Each row has a name. After each piece below comes the name of the row it's from, unless a question asks for something else. Each question is about the rows just above it.

[110 122  88 124  95 175  94  65 117 109 166 136  93 163  97 111 132 120
 116  90 147 151 144  85 159 176  54 118 101 174  91  63 164  93 139 170
 110 142 148 162  91 109 134 156 143 125 162 111 156 116 145 117 130] -> lutem
[143 162  93 111  63 118  91 136 122 101  84 159  91 148 166  88 142 139
 124  94 133 134 125 162 170 164 109  90 132  96 129 147 115  93 174 111
 176 130 156 163 175 116 110 144 117  97 145 156  65 116 110 117 120] -> dakiv
[110 122  88 124  95 175  94  65 117 133 166 136  93 163  97 111 132 120
 116  90 147 115 144  84 159 176 129 118 101 174  91  63 164  93 139 170
 110 142 148 162  91 109 134 156 143 125 162 111 156 116 145 117 130] -> nozat
[ 93 105  87 145 172 133  97 209 154 101  97  76  99 146 144 128 101  85
 104 126 157 154  62  90 146 101  57 114 170  94  95 138 121  93 124 116
  86 130 104 109 181 145 168  89 173 173  80  92 151 148 168 144 106] -> mikod
[130 110 122  88 124  95 175  94  65 117 133 166 136  93 163  97 111 132
 120 116  90 147 115 144  84 159 176 129 118 101 174  91  63 164  93 139
 170 110 142 148 162  91 109 134 156 143 125 162 111 156 116 145 117] is which row reordered? => nozat
Put [106 144 168 148 151  92  80 173 173  89 168 145 181 109 104 130  86 116
 124  93 121 138  95  94 170 114  57 101 146  90  62 154 157 126 104  85
 101 128 144 146  99  76  97 101 154 209  97 133 172 145  87 105  93] back in order: which row is it? => mikod

[ 97 172 156 120  99 140 142 126 166 137 136 134 107 101 147 125 144 148
 173 121 143 120 127 143 136 155 143  99 113 160  92 134 103 112 137 132
  85 123 161 161 103 131 102 177 137 135 106  92 136 158 142 133  96 161]  mem
[ 96 142  99 173 148 121 134 112 120 158 103 143 101 161 120 161 148 102
 144 107 155  85 133  99  97 126 160 172 136 137 136 106 131 127 137 177
 161 123 143 137  92 113 143 156 142 140 166 134 132 125 135 136  92 103]  mikod
[119 106 153 164 144 117 112  88 148 107 109 160  98 143 104 134 119 106
 108 136 105 140 126 137 121 143 149  88 126 135 109 123 148 152 102 114
 164 100 162 124 113 119 107 122 119 147  93 126 119 125 132 148 165 126]  bel
[114 153  94 150 131 119 125 105 150 148 172 110 118 135  99 116 122 123
 116 101 148 120 129 126 126 136 127 128 138 159 117 129 128 122 179 126
 130 121 125 160 129  97 174 124 140 132 131  93 132 139 101 165 162 121]  roze
[144 143 140 110 109 112 108 138 104 114 123 125 113 160 143 149 109 110
 135 114 124 187 145 111 140 102 122 103 108 158 137 158 104  99 115 157
 111 129 141 153 123 100 149 106 136 134 165  94 151 126 143 109 152 150]  Kole
[128  84 111 141 128 113 118 118 108 126 113 107 118 162 134 119  97  92
 138 108 120  96 144 170 103 106 137 113 137 125 133 118 124 111 128 134
 179  99 135 140 140  94 124 116 120 124 109 136 128 162 119 114  99 105]  zesut
[120 115  87 151  87 142 112  97 153 141 128 131 165 145 118 150 126  95
 118 103 145 139 127  54 137 141 133 127 115 145 119 135 126 139 165 142
 149 141 127 181 121 101 151 153 169 163 157 137 166 105 112 185 172 104]  nozat
[112 121  87 127 115 101 145 126 145 103 149 142 153 128 163 165 165 139
 151 133 141 128 105 112 118 137  87 185 145 115 150 169 118 104 181  95
  97 131 139 120 127 151  54 153 119 172 141 135 157 166 137 126 142 141]  dakiv
[114 153  94 150 131 119 125 105 150 148 172 110 118 135  99 116 122 123
 116 101 148 120 129 126 126 136 127 128 138 159 117 129 128 122 179 126
 130 121 125 160 129  97 174 124 140 132 131  93 132 130 123 100  82 133]  nen
Which row holds these entries in another order? [ 54  87  87  95  97 101 103 104 105 112 112 115 115 118 118 119 120 121
 126 126 127 127 127 128 131 133 135 137 137 139 139 141 141 141 142 142
 145 145 145 149 150 151 151 153 153 157 163 165 165 166 169 172 181 185] => nozat
Put [ 99 137 140 173 134 166 102 143 103 155 148 121 142 160 120 172 106 156
 125 161 161  96 107 132 158 123 126  92 143 177 131  97 136 120 143 142
 112 127 147  92 137 101  85  99 113 134 136 103 133 135 136 144 137 161] back in order: which row is it? => mem
[103  92 136 135 125 132 134 166 140 142 156 143 113  92 137 143 123 161
 177 137 127 131 106 136 137 136 172 160 126  97  99 133  85 155 107 144
 102 148 161 120 161 101 143 103 158 120 112 134 121 148 173  99 142  96] is which row reordered? => mikod

[137 123 118 130 127 130 126] = mem
[137 118 121 129 124 133 113] = lutem
[135 127 115 129 129 130 133] = dakiv
[134 124 118 128 127 131 125] = ligi
[172 121  75 137 132 130 152] = zesut
[139 121 120 131 126 130 120] = nen
[132 131 117 129 130 128 139] = roze
[138 130 113 131 131 127 142] = mikod
[130 146 112 132 138 119 174] = zako
[160 104 152 152 123 118  87] = Kole
[113 142 130 130 131 138 127] = bel
[101 158 125 118 139 123 180] = nozat
Put [142 127 131 131 113 130 138] back in order: which row is it? => mikod
[113 118 121 124 129 133 137] is which row reordered? => lutem

